These are the activations of a small neural network, seen along a few directions. Each row is one input.
In each table, some parts of the input vary, and every possible input appears once, in random order.
Descriptions start from the smaller parts, as in this example, which fits no table here: one of 4 places along a line, together with either a single point or one of 9 places along a line or (one of 2 separate values, together with one of 8 places around a ring).
Shared parts are said once, and a part with two or three values counts as separate values.

Other details of the inputs vary at random and push rows far along three fixed directions, the same in every table; ignore that.

Table:
R1: [ -8  32  -1  -1 -27  21  -1  -7 -31   1  19]
R2: [-11  31 -19  -4  -8  15  21 -11  -8  13  22]
R3: [ -3 -22  -4 -20   2 -22   1 -33 -13  -4 -14]
R4: [ -1  30  -4   4 -21  20  12  -2 -23  19  16]
R5: [-11   4  -1   1   5 -11 -10  13  20 -14   4]
R6: [ -4 -25  -5 -24   7 -10  -1 -32 -11  -3 -10]
R7: [-13   0   2  -6  14  10 -15  17  10 -14   4]
R8: [ -4   2  11  14  -7  -7 -11  13  12 -20   1]
R9: [  9   6  -5   3   5   5 -12  19  15 -21  -6]
R10: [ 19 -13   3  21  11 -14  27   8  20  32 -12]
R11: [  0 -27  10 -21   1  -3 -14 -12 -18  -9 -10]
R12: [  1 -24  -4  -7  -6 -24  -1 -30 -16  -4 -19]
R13: [-12   3  -3   2   5 -10 -15  10  18 -14   3]
R14: [  9   7  -3   1   4   6 -12  16  12 -25  -4]
R15: [ -1  30  -9  19 -23   7  18 -10 -15  11  12]
R16: [  6 -24   7  -2  -7 -16  -1 -32 -19  -6 -17]
R17: [ -6  -7  -5 -21 -16   9 -12 -35 -45  -2  -2]
R18: [  4 -25   0  -6  -2 -21   0 -33 -17  -7 -14]
R19: [  8   6  -7   5   4   7 -17  15  12 -21  -6]
R20: [ -3   1  13  11  -8   0 -19  16   9 -12  -2]
R21: [ 10 -12   1  -5  30   3  31  12  17  31  -3]
R22: [  8 -13  -8  -2  24  -7  28   7  27  35  -5]
R23: [ -2  -1  15   3  -2   7 -22  20   4  -9   4]
R24: [  8 -12   0  -7  28   2  33  13  17  31  -6]
R25: [-15   0  -3  -7   6  -1 -12  13  19 -15   5]
R26: [ -7  -2  11  -6   0   8 -15  23   5 -13   6]
R27: [ -7   1   0  14  -2 -12 -14  12  14 -16   1]
R28: [ -1   2  18   8  -6  -1 -12  18  11 -14   1]
R29: [-16   0   2  -9  10   8 -12  19  10 -14   2]
R30: [  0  29  -5   6 -19  20   9  -3 -23  21  15]
R31: [ -8   5  16  -4 -11   9 -28  10 -10 -24   9]
R32: [ 17 -16   4   1  19   2  25  20  16  41  -7]
R33: [ -7  -2   9  -4   0   7 -16  26   8 -10   5]
R34: [ 12  -9  -4   6  24 -15  27   4  25  32  -4]
R35: [ -6 -27  -5 -25   9  -3  -4 -26 -19   3 -19]
R36: [ 18 -20 -11 -13   4  -3  -7 -30 -18  -9 -24]
R37: [-10  30 -21  -1  -7  16  15 -15 -10  15  23]
R38: [  7 -25  10  -7  -8 -10  -7 -29 -22   2 -19]
R39: [ -3   2  15   8  -9  -1 -16  17   9 -14  -1]
R40: [ 11   6  -2   3   7   8 -13  13  11 -25  -1]
R41: [  1  29  -9  22 -19   9  15 -12 -15  12  14]
R42: [ -5  33 -15   5  -8   6  20 -15  -9  12  23]
R43: [ -1  29 -15  19 -13   4  17 -12 -12  13  18]
R44: [ -6   1   4  11  -2 -12  -9  13  14 -20   4]
R45: [ 24 -13  15  12  14  -6  29  12  19  34  -7]
Description of these inputs: one of 5 places around a ring, together with either a single point or one of 8 places around a ring.
The inputs of R32 and R26 match in every part but the place on the ring of 5. If R19 is changed in the same way as R32 into R26, which row does it become? -> R14
Change only the place on the ring of 5 in R8. List by row number the other rows that result. -> R10, R15, R16, R41

Table:
R46: [-21  11 -12 -17 -22   5 -12 -32 -36 -14   3]
R47: [-12  12   3   7   8   9 -30  31  25 -26  15]
R48: [ 30 -53  22  10   4 -40   3 -12  10  -2 -38]
R49: [-14  14   0   5   5   9 -27  37  25 -27   8]
R50: [ 11 -41   8 -18  23 -21   1 -12  11   1 -20]
R51: [11 18 -5  9  9 17 38  7  0 40 14]
R52: [-21   8  -9 -12 -18   5 -12 -35 -38 -15   8]
R53: [  9 -41   6 -17  22 -18   7  -9  10   0 -27]
R54: [-19   9  -9 -15 -20   4 -15 -36 -35 -12  10]
R55: [ -5  11   3  15 -43 -11 -15 -36 -39 -16  -2]
R56: [-12  15   0   4   3   8 -30  36  25 -27  13]
R57: [-14  11   3  10  10  10 -27  34  24 -28  13]
R58: [13 19 -5  5  7 16 35  5  1 41 17]
R59: [-18  10 -12 -18 -24   3 -15 -32 -35 -12   7]
R60: [ 11 -40   5 -20  21 -21   6  -7  11   2 -28]
R61: [  6  12  19  42  -7  -6 -27  46  36 -27   3]
R62: [-23   9 -12 -14 -21   7 -11 -33 -36 -15   3]
R63: [11 21 -8  3  3 16 38  8 -1 41  9]
R64: [ 13 -38   4 -20  18 -21   2  -9   9   2 -23]
R65: [14 20 -9  2  2 15 36  7 -1 43 13]
R66: [ 9 18 -7  6  6 18 40  8  0 40  9]
R67: [ 10 -44   9 -15  26 -21   4 -10  10  -1 -24]
R68: [-16  12   1   8   6  12 -25  35  24 -28   8]
R69: [ 27  26   7  39 -17   5  37   9   0  39   9]
The inputs of R51 and R52 match in every part but one. If R58 is changed in the same way as R51 into R52, which row does it become? -> R54
What is each input in this table made of? -> one of 4 separate values, together with either a single point or one of 5 places around a ring
Start at R64 and move only the place on the ring of 5, one step at a time. The first step leads to R60. Which rows follow, in order? -> R53, R67, R50
Change only the choice among 4 separate values in R46. List by row number the other rows that result. -> R49, R60, R63
